A small network was shown many inputs. Here are its activations along a few directions, one row for each input.
In each table, some parts of the input vary, and every possible input appears once, in random order.
Descriptions start from the smaller parts, as in this example, which fits no table here: one of 6 places along a line, together with either a single point or one of 11 places around a ring or (one of 3 separate values, together with one of 8 places around a ring).
Shared parts are said once, and a part with two or three values counts as separate values.
In the rows, zero is written as 128.

Other details of the inputs shift rows strongly along two fixed directions, in all tables alike. That doesn't count.
These rows show it; all are for the same input, with only those details redrawn:
[164 114 140 159 111 136 120  87 124 152 127]
[135 136 125 126  99 120  93 165 131  98 113]
[109 104 119 175 201  96 160 125  58 109 145]

Table:
row 1: [122 158 121 119 111 110 101 164 155 113 106]
row 2: [170 123 146 139 113 121 145  90 144 157 151]
row 3: [ 95 150  91 100  94 162  91 152 146  58 176]
row 4: [ 99 119 128 135 220 105 192 120  78 111 147]
row 5: [ 70 164  94 102  95 163 105 145 156  68 151]
row 6: [118 141 149  82 118 135 110 167 157 100 115]
row 7: [147 105 162 102 129 146 137  67 141 145 129]
row 8: [ 89 116 118 174 197 102 176 131  72 132 131]
row 9: [155 127 142 162 115 139 122  85 125 159 114]
row 10: [133 160 121 119 113 113  92 168 145 111 113]
row 11: [ 89 112 117 162 196 100 183 138  71 144 140]
row 12: [118 154 137  75 101 111 113 148 143  90 118]
row 13: [163 113 136 157 109 140 127  98 125 166 134]
row 14: [150 109 132 138 119 151 149 103 141 181 117]
row 15: [113 140 109  96  93 113 109 174 144 143 108]
row 16: [ 69 131  88 112 188  76 141 216  67  98 134]
row 17: [ 69 138 103  93 108 182  98 147 162  67 147]
row 18: [164 109 134 145 108 138 134 105 125 176 142]
row 19: [104 114 111 160 220 100 173 124  86 121 132]
row 20: [ 68 151 110 121 201  63 160 215  82  61 144]
row 21: [122 135 129 109 122 129  93 168 164 112 102]
row 22: [143 146 119 116 107 111  90 169 145 104 126]
row 23: [122 128 104  86 101 127 111 177 151 139 102]
row 24: [139 141 135  72  97 111 101 152 134  82 139]
row 25: [151 114 136 152 121 148 134  84 139 156 102]
row 26: [114 125 106 132 114 195 141  53 154 128 159]
row 27: [ 97 114 121 147 214  93 198 127  92 119 143]
row 28: [153 127 138 159 113 143 129  96 126 173 121]
row 29: [125 146 122 111  97 125 106 185 135 130 115]
row 30: [115 117 118  85 105 134 101 179 154 141 105]
row 31: [113 125 131 116 110 142 101 176 152 119  97]
row 32: [142  98 145 137 124 157 138 105 143 183 120]
row 33: [116 136 141  94 113 123 117 173 171 108 112]
row 34: [125 142 131  66 109 123 115 150 149  87 112]
row 35: [115 147 127 128 102 120 104 160 140 107  94]
row 36: [143 103 149 153 126 153 124  86 141 158 104]
row 37: [119 141 113 141 109 188 125  55 140 131 177]
row 38: [141 152 138  89 103 116 107 168 141  92 140]
row 39: [101 121 132 128 214  88 178 108  54  99 162]
row 40: [150 141 156 128 120 134 148  78 141 159 134]
row 41: [164 114 140 159 111 136 120  87 124 152 127]
row 42: [147 136 148 141 115 120 155  85 154 167 131]
row 43: [149 114 132 150 120 152 141  95 140 170 109]
row 44: [137 128 107  93  89 115  97 179 136 134 127]
row 45: [163 143 157 127 122 137 140  81 132 157 143]
Question: The inputs of row 15 and row 23 match in every part but one. If row 11 is changed in the same way as row 15 into row 23, which row does it become?
Answer: row 14
Question: Describe the family of inputs behind these rows.
Answer: one of 5 places along a line, together with either a single point or one of 8 places along a line
Question: Which other rows does row 13 become when the place on the line of 5 takes its other values? List them by row number.
Answer: row 8, row 28, row 31, row 43

Table:
row 46: [140 153 131  80  40 170  81 139 201 112 111]
row 47: [166 104 144 171 140 133 140  72 105 164 129]
row 48: [128 108 129 148 149 129 152 102 114 165 124]
row 49: [173 116 159 130 139 115 159  64 120 173 144]
row 50: [ 95 119 103 128 172 104 146 179  89 116 145]
row 51: [155 144 139 100  45 146  73 152 189 137  82]
row 52: [163 160 135 104  36 161  81 120 207 148 101]
row 53: [ 83 147 109 120 157 105 130 177  94  74 143]
row 54: [ 74 146 124  77 183  70 142 226 104  53 118]
row 55: [118 137 111 146 154 108 143 128 104 120 144]
row 56: [119 126 134 147 149 143 153  84 118 142 140]
row 57: [ 71 143 113 120 170  94 125 223 110  53 118]
row 58: [157 103 138 168 140 125 146  73 105 175 132]
row 59: [ 92 143 111  85 113 138  93 181 151  66 123]
row 60: [139 112 125 147 138 122 143 109 107 163 134]
row 61: [140 110 141 157 151 132 138 101 115 143 113]
row 62: [127 107 125 142 152 137 155 108 119 170 136]
row 63: [160 111 144 173 139 133 149  70 119 166 145]
row 64: [109 122 116 133 153 129 149 116 101 107 158]
row 65: [152 148 129  83  39 165  63 135 188 111 123]
Question: The inputs of row 57 and row 63 match in every part but one. If row 51 is changed in the same way as row 57 into row 63, which row does it become?
Answer: row 58
Question: Describe the family of inputs behind these rows.
Answer: one of 2 separate values, together with either a single point or one of 9 places along a line
Question: Which other rows does row 47 become when the choice among 2 separate values takes its other values? List them by row number.
Answer: row 61
Question: Which other rows does row 50 become when the choice among 2 separate values takes its other values? List them by row number.
Answer: row 62

Table:
row 66: [ 57 144  82 129 185 102 147 180  78  66 166]
row 67: [154  96 151 179 189 107 185  41  74 181 147]
row 68: [160 131 137 106  47 184  79  94 189 132 123]
row 69: [142  95 142 168 181 116 182  71  99 178 145]
row 70: [148 118 151 136 144 149 149  48 139 154 144]
row 71: [139 132 129 129 134 133 151  75 125 157 164]
row 72: [165 119 151 148 128 126 142  90 131 168 130]
row 73: [ 92 133 120 122 182  69 145 190  77  75 125]
row 74: [141 100 135 186 174 121 162  59  79 166 143]
row 75: [178 151 145  92  43 130  77 140 181 136  93]
row 76: [119 146 131 106 126 101 110 196 130  95 115]
row 77: [ 49 143 105 133 195 111 155 173  93  46 137]
row 78: [157 141 133 108  42 155  73 148 192 143 100]
row 79: [165 115 138 150  89 155 120  84 158 180 121]
row 80: [ 65 124 101 129 181 105 140 192  85  92 123]
row 81: [ 56 133 100 129 199 110 140 174  90  46 144]
row 82: [144 107 142 140 143 134 159  80 123 183 126]
row 83: [116 113 123 172 180 114 153 125  86 130 141]
row 84: [161 136 133 106  41 183  84  99 182 137 131]
row 85: [130 119 119 144 133 131 128 134 128 137 123]
row 86: [172 125 151 107  73 168 117  71 164 161 139]
row 87: [136 135 130 110 114 137 135 107 136 135 153]
row 88: [121 120 116 132 127 139 127 131 128 144 115]
row 89: [153 112 138 131 130 137 147  85 134 182 120]
row 90: [ 97 145 107  96  97 129  91 204 149  97  99]
row 91: [124 120 134 120 138 124 141 126 125 151 118]
row 92: [119 108 133 147 184 102 167 121  97 142 138]
row 93: [ 97 132 118 127 186  81 147 198  86  83 128]
row 94: [105 145 123  67 105 127  91 192 153  60 122]
row 95: [ 90 159  96  88  88 132  89 202 146  64 138]
row 96: [165 148 137 113  41 144  71 138 174 132  98]
row 97: [ 98 143 107 125 144 106 109 212 110  75 117]
row 98: [152 111 140 172 137 139 139  82 117 168 136]
row 99: [112 171 135  73  84 136  97 173 181  75 105]
row 100: [160  93 136 197 177 128 172  27  77 186 145]
row 101: [171 144 141  92  50 142  86 147 194 147  97]
Question: The inputs of row 95 and row 87 match in every part but one. If row 97 is changed in the same way as row 95 into row 87, which row does it become?
Answer: row 93
Question: Describe the family of inputs behind these rows.
Answer: one of 2 separate values, together with either one of 6 places along a line or (one of 3 separate values, together with one of 4 places along a line)
Question: Which other rows does row 98 become when the choice among 2 separate values takes its other values? List them by row number.
Answer: row 76
Question: Which other rows does row 91 become when the choice among 3 separate values takes its other values? List them by row number.
Answer: row 82, row 89
